A small network was shown many inputs. Here are its activations along a few directions, one row for each input.
In each table, some parts of the input vary, and every possible input appears once, in random order.
A made-up example of a description, with smaller parts first: one of 4 places along a line, together with either a single point or one of 9 places around a ring or (one of 3 separate values, together with one of 5 places around a ring).
Shared parts are said once, and a part with two or three values counts as separate values.

Other details of the inputs vary at random and push rows far along three fixed directions, the same in every table; ignore that.

Rows:
row 1: [-10 -40  90  23 -23  52 -44 -76  46  -4  43 -27]
row 2: [-15   9 -25 -16  18  -2  12 -11 -24 -35   0  15]
row 3: [ -6   9 -22  -8  24 -18  13  20 -55 -19 -46  73]
row 4: [ 46  47 -14   7  -7 -24 -37 107   0  63 -15 -76]
row 5: [-43  41   8 -14  52 -20  47 -40 -51 -40  11   0]
row 6: [  6  50  -2  -6  66 -61  23 -20 -49  10  16 -68]
row 7: [ 65 -58 -22   3 -37  17 -15  45  55  20   2 -40]
row 8: [ -5 -29 -16  -7 -17  58   3   2  25 -48 -22  55]
row 9: [ 10 -38  -3  -6 -26  33  -2  21   9 -20 -41  61]
row 10: [ 82  -3 -35  -5  13 -61  -2  49   3  65 -28 -72]
row 11: [-42  34   2  -6  42 -39  57 -21 -62 -47  19  12]
row 12: [-43  45   2 -16  43 -34  25 -48 -60 -37  15   4]
row 13: [-63 -34 -21   8 -24  45 -17  39  26  18 -31  59]
row 14: [-12 -16  49  12 -31  45 -33 -86  67  -1  41 -33]
row 15: [ 69  -7 -56 -15  12 -49  -1  51  19  35  12 -68]
row 16: [ 81 -59 -25   0 -41   2 -13  61  46  36  -9 -43]
row 17: [ 76 -32 -53 -19 -24   6 -22  47  57  31 -28 -48]
row 18: [ 89 -43 -53   3 -10  13 -26  68  51  26 -22 -49]
row 19: [ -6   1 -21  -9  16  -4  14   4 -27 -36   0  15]
row 20: [-32  25   7  -3 -58  58 -52  53  13 -15 -22  55]
row 21: [ -9 -35 -42 -15 -22  43   1  30 -16 -57 -37 100]
row 22: [-23  15  -7   0 -10 -10   7 -33 -10 -22  -9  34]
row 23: [ 68   7 -37   0  -4 -41  11  27  17  54 -11 -69]
row 24: [-15 -14  58  15 -24  48 -48 -97  72  -1  56 -23]
row 25: [ -3  25  23  -1  35 -71  32 -13 -52  18  15 -33]
row 26: [-14 -39 -25 -11 -46  32   6  28  -2 -49 -49 121]
row 27: [  1 -25 -17  -3 -28  60  18   1  33 -40 -11  51]
row 28: [-12  21 -53 -19  34  -7  26  18 -44 -43 -32  51]
row 29: [ 18  23 -20  -1  29 -23  -2 -12 -16  13  -7 -28]
row 30: [-30  16 -11 -11   4   8  -4 -42 -21 -33  -7  41]
row 31: [ 16  33  -1   4  75 -66  42  13 -76  10  17 -63]
row 32: [-34  27  33   0  33 -19  67 -30 -66 -26  18  15]
row 33: [-71   0  65  42  28  14 -28 -40  20  54  49 -66]
row 34: [-19   9 -23 -15   9  -8  29  -9 -13 -37   3  16]
row 35: [-80  -7 -49   0  -7 -10  17  58 -26   8 -30  75]
row 36: [-54   7  -3  16  13 -15  23  25  -7  55  13 -24]
row 37: [ -4  -7 -22   5 -16  37 -27 -16  14 -26 -38  64]
row 38: [-48  24  26   0  40 -23  36 -36 -59 -45  35  33]
row 39: [  5 -12 -33  -3 -32  14 -27  -3  27 -16 -21  64]
row 40: [ 71 -18 -18  -5   5 -50 -18  43  -1  56 -10 -64]
row 41: [ 21  -3  10   6  30 -18  12  12 -35   5   0 -22]
row 42: [ 71  -1 -51 -13   9 -32  27  46  19  40   1 -82]
row 43: [ 90 -51 -44  -2 -31  16   4  71  50  38 -14 -46]
row 44: [-13  10  78  23  12 -11 -28 -89  25  16  58 -45]
row 45: [ -7 -40  87  23 -20  48 -32 -70  53  -4  65 -26]
row 46: [-34  22  11  -1 -66  55 -38  54  27 -14 -18  53]
row 47: [-10  14  84  31  28   5 -29 -94  16  19  43 -62]
row 48: [-31  50   2  -4  40 -43  35 -37 -59 -17 -11   8]
row 49: [ -8  20 -26 -16  12  -6  16 -15 -20 -15 -25  26]
row 50: [ 11  49  -9  -1  47 -85  17 -18 -59  24  12 -68]
row 51: [  1 -18 -52 -17 -28  16 -18  22 -12 -32 -61 111]
row 52: [ 79 -34 -63 -17 -31  -9 -34  54  63  33  -9 -34]
row 53: [-27  39   1  -2 -53  52 -14  63  12  -8 -27  56]
row 54: [  5  42   4   0  43 -93  34 -11 -57  23   9 -46]
row 55: [ -6  -5   5  -4   6 -26  11   9 -30 -17  -2  47]
row 56: [-12   3 -14  -5  14  -8  16  -2 -13 -37  16  31]
row 57: [   6   38   17   -2   57 -100   28   -2  -67   27   26  -39]
row 58: [-20 -11 -20 -14   1   6  20  18 -54 -48 -28  83]
row 59: [ 84 -45 -29  -3 -39   6 -11  55  52  55 -29 -25]
row 60: [-10 -19 -25 -16 -37  38  -8 -13  35 -39 -15  52]
row 61: [-39  26  97  25 -50  65 -73 -23  68  13  58 -31]
row 62: [-28  14  14   1  -5  13  21 -42 -11 -22 -13  60]
row 63: [-78  -9  68  35   9  18 -34 -50  25  50  62 -65]
row 64: [ -5 -34  92  31 -10  59 -42 -73  47  -1  35 -25]
row 65: [ 45  13  -9   0 -52  26 -49 103  50  52 -25 -47]
row 66: [-13  -3  16  -1  -3   6  37  -7 -25 -20 -11  45]
row 67: [-75 -33  71  40 -22  51 -54 -50  74  43  67 -27]
row 68: [  0 -10 -34 -19 -30  44  12  -5  29 -30 -24  52]
row 69: [ -6   2   4  -9  13 -13  17   2 -33  -7 -30  39]
row 70: [ 10  28  12  -3  64 -63  52   5 -66   9  20 -71]
row 71: [ -8  29 -23 -12   7  -9  35 -22 -19  -8  -9  17]
row 72: [ -2 -40  87  22 -18  66 -21 -66  50  -4  39 -36]
Description of these inputs: one of 6 places around a ring, together with either one of 2 separate values or one of 10 places around a ring.
Question: The inputs of row 28 and row 15 match in every part but the place on the ring of 6. If row 64 is changed in the same way as row 28 into row 15, which row does it become?
Answer: row 55
Question: The inputs of row 34 and row 42 match in every part but the place on the ring of 6. If row 11 is changed in the same way as row 34 into row 42, which row does it become?
Answer: row 27
Question: Change only the place on the ring of 6 in row 6. List by row number the other rows that result.
Answer: row 12, row 17, row 52, row 60, row 68
Question: Change only the choice among 2 separate values in row 33. List by row number the other rows that result.
Answer: row 4
Question: Change only the place on the ring of 6 in row 41. List by row number the other rows that result.
Answer: row 16, row 32, row 45, row 58, row 72
Question: Change only the choice among 2 separate values in row 53. List by row number the other rows that result.
Answer: row 36

Rows:
row 73: [ 19  29  20   7  12  -8 -35 -29  33  31  29 -78]
row 74: [ 24 -42 -41 -12  -4  -3   8  14  10  -2 -21  -5]
row 75: [ 54   1   7   2  17 -47  -3   5  -4  19  24 -51]
row 76: [ 13  23  10   9   9 -18 -42 -29  33  29  37 -74]
row 77: [-30  17 -14  -9 -22  27 -25 -33  16 -29  -6  42]
row 78: [-49  19  23   5  18 -18  38 -38 -26   8  11  12]
row 79: [-12 -11   0  -5 -20  -2  -8  26 -14   0 -26  29]
row 80: [ 18 -60  68  11 -73  91 -45 -81  93 -28  16  19]
row 81: [-20 -22  -3   6  19  36   6 -25  -9 -34 -14  40]
row 82: [-27  40  21   0  14 -15  24  50 -49  -3  12 -18]
row 83: [ 57 -17 -11  -6 -12   2  -8  25  15  -4 -17  16]
row 84: [ -6 -10 -31 -11   3  27  30  38  -7 -34  -3  12]
row 85: [ 41 -44 -26  -4   1  12  -3  17  25  18 -10 -36]
row 86: [-18  21  18   6  26 -24  -3  26 -40  11  -1  -1]
row 87: [ 18 -30 -28   9 -14 -15 -16  27  39  45   6 -15]
row 88: [-37  -8   4  -1  30  -2  18 -44 -26 -28  22   4]
row 89: [-27  28  -6 -11 -12  28 -10 -31   4 -27 -19  41]
row 90: [ -9  -5   4  -1 -12  11  -8  34 -17   4 -28  30]
row 91: [  8   8 -14  10  21 -38  24  17 -15  43  -8 -21]
row 92: [-50   8  19   3   4 -23  33 -46 -15   3  11  13]
row 93: [ -2 -33  53  21  19  38 -26 -63  48   7  51 -64]
row 94: [-13 -11  -9  -2 -18   4 -18  36 -13   1 -17  35]
row 95: [ 33  11 -35  -2 -16  18 -33  17  29  11 -33   1]
row 96: [-41  -6   6   5  42  -7   7 -40 -25 -27  28   7]
row 97: [  0  23  44   8  24  -4  21 -46 -36 -28   5  15]
row 98: [-10  16  34  -3  11 -16  20 -50 -33 -33  22  16]
row 99: [  9 -18 -29   2  -8  -8   2  33  22  31 -14  15]
row 100: [-16  -9  -7   5  -5  -1 -28  38 -13   1 -11  35]
row 101: [ -7  43 -33 -17 -18  21   6  35   4 -26 -13  16]
row 102: [ 54  21  20  -4   2 -21  29  29  -4   6  28 -71]
row 103: [  0  15 -38 -19 -23  -1 -10  -3   9 -13 -32  26]
row 104: [-19   0 -19  -3 -26  20  30  42  15  -1  -3  27]
row 105: [ 24  20  15  -9  17 -30  33 -13 -40 -12  -4  -2]
row 106: [ 11  13  13  12  20 -24  -7  37 -33  31 -13 -28]
row 107: [  7 -28 -36  -1 -25  -9   1  24  26  31  -9  11]
Question: Describe the family of inputs behind these rows.
Answer: one of 5 separate values, together with either a single point or one of 6 places around a ring
Question: The inputs of row 74 and row 92 match in every part but the choice among 5 separate values. If row 84 is changed in the same way as row 74 into row 92, which row does it become?
Answer: row 104
Question: List by row number the other rows that have the choice among 5 separate values in common with row 73.
Answer: row 76, row 77, row 89, row 95, row 101, row 103
Question: Change only the choice among 5 separate values in row 78. List by row number the other rows that result.
Answer: row 85, row 89, row 90, row 105
Question: Change only the choice among 5 separate values in row 99. List by row number the other rows that result.
Answer: row 73, row 83, row 86, row 93
